Each row below holds a small network's activations on one record, seen along a few directions.
Records have a field called MEDUR. Each example row is followed by its value.
The word absent means that the record has no MEDUR.
Other fields move the rows too, some of them a lot.
Random noise pushes rows far along 15 fixed directions. That doesn't count. These rows show it; they differ only by the noise:
[-316  189 -324  -94 -192  -24  221 -147  -15   42 -185  291  261   34
  204  107   97  -30  411 -289  186   73  -15    4  304  220  327  209
  212  256   90    3    5 -179   11  -49  420  -57  468]
[  34  -32  167 -109   59  243  -38  159   97   58  107   16  -74 -196
 -133 -249   58 -130 -138  117   45  273  171 -191 -156 -121  -22 -123
  -49  -39 -240  142 -237  174   -4  203 -145   59 -243]
[  96  -14   55  640  -68  144 -116  269  -77 -423  372  356 -156 -180
  -94  136  206  359 -520   17   -3  364  -84  -72 -231  118  224    2
 -238   50    0  219  359   65 -194 -122  246  477  -30]
[ 138  -58 -232  397  401  160 -143  -40 -217 -179  -18  274  151  145
 -263  356 -269  423  135  197  177   42  135 -130   39  -11 -452 -647
  -48  261   65 -246   87    4  180   20   29  362 -477]
[ 139  268   15   85 -239 -123  191   99  159  -64 -135  -35  144 -154
   99  -20  264 -154  117 -178 -294  107  534  257 -195   74 -546 -292
 -122    8 -248 -357  -58  255   91  -60 -126  111  -21]
[ -17   22  223 -348   50 -212   66 -387  128  231 -210   55 -287   24
 -362 -360 -112 -437  -36  -80  -67  -95   52  133  335   46  -54  330
 -135 -242  333   -4 -169 -416  -10  211  227 -372  425]
[ -66  150 -312  -93  -65 -207  285 -452   34 -193    8   15  191  389
  186 -363   68  399   76 -145  161  183  -43  279   32  340  207   97
  130  199 -165  136 -405 -341  146  119   74  -47  136]
[ -25  231    3  276 -184  261 -207  151  169  -89  141  527 -120   46
  -34  459 -117 -206 -119  -23 -125  338  122 -122   -6  158  142   64
 -110   56 -153  144  246 -352  -15  286  237  367 -143]
[ 222  244   18  390   44  -69 -157  275   48   29   57  437 -357 -137
   -1  126   79  -66 -105  251  -41 -275 -100  -17  214   72  -50   21
 -130 -165  142   95  207  -90 -157    9   20 -284  -21]
[-160  -12   11  121  376  -65  342 -328  131   44  236  133 -459  317
  300   63 -503  229 -324  192  -91  -95  -15  102 -280  126  359  232
  112  248 -150  167 -171 -486   30  -69 -233    2 -581]
[ 194  190 -156  -38  175   23 -106   84  -17  113  111  258  -42  115
  -79   64  -71   46  100  241  117 -226 -346  -90  402   95  129   -2
   82 -136   94  239 -143 -276  -47  343  -27 -381  -55]
[-108  -68 -204 -128    7  129 -103 -137   25  175  -41  -59  181  238
   -4  205 -327  -65  259   22  194 -184 -303 -142  174   57  115   -2
  321   13  -14    0 -149 -239  218  269   63  -88 -199]
[ -81   -7  107  115  -45 -139 -279  -13 -225 -214    9  -85  134  195
 -166  237   44   58  -70 -241  -49   75  -66   35  -19 -116  -54 -324
  -83 -324  253  -86  217  -62   27  246  443  430  236]
[-216  115 -199 -167  250   95  112  172  -29   47  258   34  144  201
  324  317 -218  131  133  165   75  -14 -109 -164  -31 -137  110 -331
  267   49 -291  101 -351 -170   79  491 -116  126 -455]
[-418 -355   55   36   -7  105 -257  207  203  106  234   10 -215  -67
   66  284 -398 -379 -241  139  219 -182 -464 -390  103 -340   15  164
  181 -160  -30  -23  -25 -417  106  622  323  211 -187]
[-430  139  -15    1   89 -395  279 -372 -269   -5 -207 -203  -77  388
  100 -127   31  308  130 -284   84 -270   62  201  -59  130  462 -259
  224  -66  446 -218  -61   89   24 -317  422  -95  242]
[ 211 -453  -25  219  293   -9  193  -34  117 -173  257 -238   21 -197
 -126 -331  -47  389 -404   42  141  -84 -248  -80  -63 -128 -271   27
  -23  254  -47 -191  -74   99   45 -103 -166  105 -266]

[ 255  109 -128  -99 -158  121 -243  178 -334 -114  272 -284  377  212
 -204  122  121  304   71  144   30   16 -504   43  -23  181  225 -262
  135 -439    5  365 -223  177    9  287 -104 -104  -43]  absent
[-295   34   84  100  -13 -287  147 -143 -132 -120   -1   48 -273   59
    6  -39  -19   58 -164   44  -52    5  137  215 -131   34  -54  -65
 -112 -128  189  -98  -62 -106  -30  -43  246   78  163]  gof
[ 195  128   -7  175  415  133   39 -261 -193   96  -72  116 -102  347
  145    8 -179  506   84  -15   14  -78   37  -28 -207  151  593  -99
  186  263   43  278  158  137  -28 -518 -272  -84 -481]  mis
[  -5 -304 -126   91  173  101  203   14  193  222  -66  117  -53 -365
 -107  130 -326 -206   97  140   97 -295  -82 -172  234 -109 -468  198
   63  329   70 -351   22  -77  102 -135  -61 -161 -166]  ves
[  81 -204 -169 -151  208    2   53   63  -34   13  194   58  197 -184
  -57  196 -171  -65   29  114   72 -106 -403  -73  332 -152 -298  173
   10  -40   41   86 -120 -339  -15  394   22  -25  147]  katum
[-116  -41  -14  215 -420 -119 -168  305 -106   27  189  -27  -98 -223
  -86  459  -26 -326 -103  146  -56 -392 -610   65  161  114   44  316
   50 -539  336   54  199 -136  -89  129  328 -214  379]  kuru
[ 219   19   -6 -117  168 -109  360 -214  285    2   89  -40   13   77
  124  120 -265  -45 -100  -34 -386   34  272  264  -89   40 -462  123
 -134  263 -280 -243  -91 -333   88   50 -408   95 -304]  kivip
[-211 -216 -106  106  248 -127  -40  221  289   81 -164 -130   90   13
  469  187 -102  -30  176 -226  147 -484   44 -323  223 -512 -342 -275
  172  409  -52 -696  315  106   81  -16   33  193 -196]  pela
[-185 -243 -301  524  107   37    3   31 -262 -237  -67  564  -86 -391
  -35  235 -124  189   70  381  321  116   66   -6   41    7 -593  -29
 -183  290   77  -67  137  -69   21 -226  208  262   93]  gof
[ 276  -52  144 -439  221  231   62  270  168   38  164 -478  357  -18
 -129    2   71  -21  -30  -94 -247  152  279 -181  -86 -293 -263 -446
  -59  125 -304 -289 -131  379   -4  217 -494  186 -413]  pela
[  17  510  -96 -118 -111 -144  175  234  193 -202  138  101    2  146
  -73 -380  520  161  -79    9   -5  227  335   39  187  155   33 -483
 -124   -5 -146 -122 -435   75  -74  442  103 -136   58]  ves
[-615 -272 -184  -16  130   37  348    8 -222  -74 -105 -132  255 -205
  206 -131   95  304  227 -146  411  137  191 -218 -173 -227   76 -325
  230  419   26 -300 -149  476   60 -338  280  301   83]  absent
[-334  -47 -117  386  107  -81   15  -87  123  -97    1   92 -380  212
  244  -57 -258  173 -145  311  237 -115  199  -34 -296   -3 -143 -296
   95  189 -216 -182 -242 -128  225   27  -28  128 -571]  katum
[-118 -273  143 -301  580 -133  524    3 -280    3  276   62 -221 -518
 -196 -206 -111   21 -259  375  -56  117   39   90  -29 -295 -412   75
 -266  -93  140  185 -453  -90 -235  111 -120  -58  170]  ves
[ -23 -169   14 -499   -4   70  -85 -118 -339  262   62 -267   87  -70
 -285  -99 -240 -228  176  431  138  -76 -460   70   19    5  -51  145
  159 -584   62  496 -588 -111  103  390 -171 -429   67]  nefu
[-294  487  266  139 -269 -409  335  374    9  -26   92 -138 -326  -62
  521  254  317 -178 -150 -104 -535 -199  450  352 -460    2   98 -255
  -76 -333  -33 -248   95  346 -221 -243  -36   -8   51]  pela
[ 201 -334 -101   -3  -48  162 -311 -405  161  124 -278  -48   72  124
 -507 -277 -325 -108  137   65  314  -83 -185 -119  287  102 -362  129
   43  121   94 -175  -81 -219  339   92   36 -161 -104]  absent
[ 357    2   28 -241  143 -108  484  340  -55   37  377 -236  243 -446
  131  249  102  -22  -89   63 -492 -130 -164  237  -46 -123 -409  140
  -89 -136 -126   19 -110  146 -214   18 -476 -131   27]  nefu
[ 509    5   90  433  -94   -5 -286  -48  168  -30 -241  251 -178 -104
 -216  -65  172  -17 -118 -136  -78 -173   10   22  266  172  -19  350
 -250  161  283 -111  708   52 -125 -543    1 -185  215]  gof
[-151 -223   54  -33  252   25 -138 -478  221   94 -325  319 -154  208
  214 -114 -353 -104   66 -259  150  164  206 -156   99 -233   35  368
  -26  484  -67    8  273 -493  123  -61  137  296    1]  mis
[ 115  -33  217 -171 -153 -123 -603 -227  164   27 -230 -227   -2  512
  217  165 -206 -339   15 -232 -195  -47    3   81  -51 -215  -52  167
  -71 -250 -138   65  343 -421  143  287  -87  253   23]  kivip
[ -60   79  -21  112 -211  124 -182 -311  135   39 -217  389 -189  118
 -121  114 -315 -335   91  118  -17  278  291  116  -81  226 -276  161
 -109   29 -183   89  -56 -454  230  175   84  154 -123]  nefu
[-195   29 -312  338 -267 -286   42 -284    3 -144 -220   50  -44  193
   99 -212  -28  207  161  107  270 -161   20  252  -42  250 -366 -147
  108   70  -23 -248 -271 -113  313  -57  191  -95    4]  mis
[  -4 -229  299 -228  656  105 -158   96  187   27  214   80 -130   97
   42 -245  -11  131 -371 -313  146  101 -180 -566  312 -595  545   42
  -41  225  107  138  257 -192 -255  353  193  289  -24]  katum
[  48 -382   71  113  262 -228 -184  -54 -366 -208  334 -369  -63  193
  250  338 -325  318 -354  295  -90 -229 -552  200 -351 -240  -53  122
  -16 -372   23  336  110 -254  -25   56 -269  244 -186]  kivip
[-300   20 -103  309 -212  215   63 -111   68    9  178  -46 -239  292
 -208  355 -470   33 -151  262   24  -58  -41    3 -333  434  216 -184
  227    6  -52 -168 -215 -122  260   24   69   76 -670]  kuru
[-133  105   82  201 -105   -3  -45  685  -37  -28  261  -51 -138 -325
  301  -26  389   37 -152  176   77 -172 -142 -212 -138 -222  203 -233
   62 -230  -86   64   -1  523 -226  -10  -35 -113  -49]  kuru

Which value of MEDUR does each new row have?
[ -37   17   76  -92 -102  263  -52  326 -206   19  203 -214  239 -135
 -215  123  173   50   -4  -81    0  118 -190 -209 -116  -25  328 -287
  165 -235   59  121  -66  445  -69  114  133  103  -59]  mis
[   2  -70 -133  169 -391  -54  -63   53  300  -68  -77 -135  -95  -81
  174 -512  245   12  -81  158  256  -74  -15   33  -73  134 -135  144
   63  115 -308 -107 -195  177  143  -94 -181 -261  -79]  gof
[  99  184  -10  -97    9   83  162  -52 -116 -202    1  234  319  -82
  157   -7  284  161   94 -306 -150  611  380  116 -152   30  107   45
 -193  227 -207  262  111   60 -139 -144  -12  385  301]  katum
[-141  120  151  111  -84 -158  165  353  150   22  -41 -132 -153 -196
   12   46  355 -115 -122 -252 -145 -306  187 -106  150  -86  193 -122
  -58   69  338 -510  379  417 -249 -356  230 -124  259]  pela
[  25 -154 -188 -148  164   60   57 -366 -239   88    6  229   53   33
   74  -30 -242  154  137  165  219   65 -437   68  144  153  354  599
  118   57   71  617  -91 -412  -27  -87  -50 -228  210]  nefu
[ 115   17  121  375 -235 -105 -280  199  204 -208   53  325 -265 -251
  204 -231  298 -151 -322   14   38  159    1   17  -35  -91 -151  290
 -268 -128 -182  216  219 -137 -109  116  110  132  260]  katum
[ -98 -118  340    4   66  -98  -98 -310  271  -37 -163  -88 -189  221
   -6 -307  -23  -83 -281 -507  -86  181  285  -77 -121 -212  148   43
  -81  135   32 -205  240 -131   64   20  288  401   13]  mis
[-202  -37  406   26 -153  182  -26  -26  398   64  -38  143 -390 -100
 -229 -101  -49 -431 -374 -277 -188  326  429 -184 -118  -34  183  179
 -187  147   -5 -236  262  -54  -53    2  275  311  -58]  gof
[ 321 -145   -6  -10 -224  391 -318  -28  313   54   71 -277  278  216
 -203 -107  -91   11  -60 -202   72  105 -275 -251  -30  112  196   38
  226   91 -290    6   15   62  242  213 -137  110 -452]  nefu
